Each row below is a small network's average activation on inputs in which a field has the value named, seen along a few directions.
Values that are neighbours, or in one group, have similar rows; names and order tell nothing.
(in the rows, 500 means zero)
Random noise pushes rows far along 2 fixed directions. That doesn't count. These rows show it; they differ only by the noise:
[507 358 433 652 599 469 404 481 652 559 529 636 764 382 818 368]
[535 478 651 345 450 603 546 500 436 396 461 386 292 525 364 289]
[592 413 553 471 545 658 560 436 524 439 395 561 366 511 375 502]
[552 402 522 521 552 580 500 462 559 477 454 565 504 465 538 422]


Niv, 22 values:
j13: [468 466 512 570 559 532 555 437 340 420 435 435 393 454 323 595]
j18: [423 533 453 527 487 318 491 545 367 488 550 397 526 437 577 482]
j5: [518 364 382 691 635 427 482 469 507 531 477 618 633 332 698 618]
j12: [445 537 543 444 507 377 455 575 332 469 574 298 406 419 551 423]
j7: [489 584 480 453 420 482 514 533 608 572 540 541 558 634 483 546]
j6: [461 578 598 373 352 447 461 539 581 513 572 423 547 620 520 297]
j20: [551 488 608 334 403 610 612 417 500 430 436 450 372 584 325 428]
j11: [492 449 531 482 522 467 540 478 386 453 491 396 427 427 495 425]
j4: [583 341 425 647 603 551 473 386 730 549 476 726 736 440 701 591]
j9: [545 566 398 519 557 513 550 452 407 499 414 557 366 542 315 856]
j22: [416 539 541 478 408 466 432 584 649 537 621 498 638 534 634 222]
j14: [463 631 540 399 406 528 490 535 533 551 517 459 485 643 402 544]
j19: [547 616 573 362 393 665 578 525 537 471 404 534 298 693 215 590]
j17: [575 398 539 455 528 589 631 433 461 445 435 512 331 465 357 577]
j2: [540 389 489 572 546 519 485 423 609 495 491 610 678 402 685 475]
j3: [474 590 380 588 556 451 416 534 498 585 524 563 591 500 545 708]
j1: [439 612 461 508 481 412 499 544 342 468 519 409 445 481 418 534]
j10: [499 630 451 495 480 479 490 598 389 500 459 480 341 597 322 637]
j8: [562 455 642 341 427 527 615 442 403 386 465 362 280 503 351 364]
j15: [484 652 504 469 474 561 468 537 533 559 564 478 504 595 388 667]
j16: [570 353 470 583 604 549 549 435 484 479 425 573 450 421 492 616]
j21: [455 616 442 521 491 578 474 573 492 563 500 547 466 596 383 616]
The values of Niv form a ring.
Q: List every value one step from j13, in the order listed.
A: j5, j12
Q: List every value one step from j6, in the order listed.
A: j22, j19
Q: List every value one step from j15, in the order listed.
A: j14, j21
Q: List every value one step from j8, in the order listed.
A: j17, j2
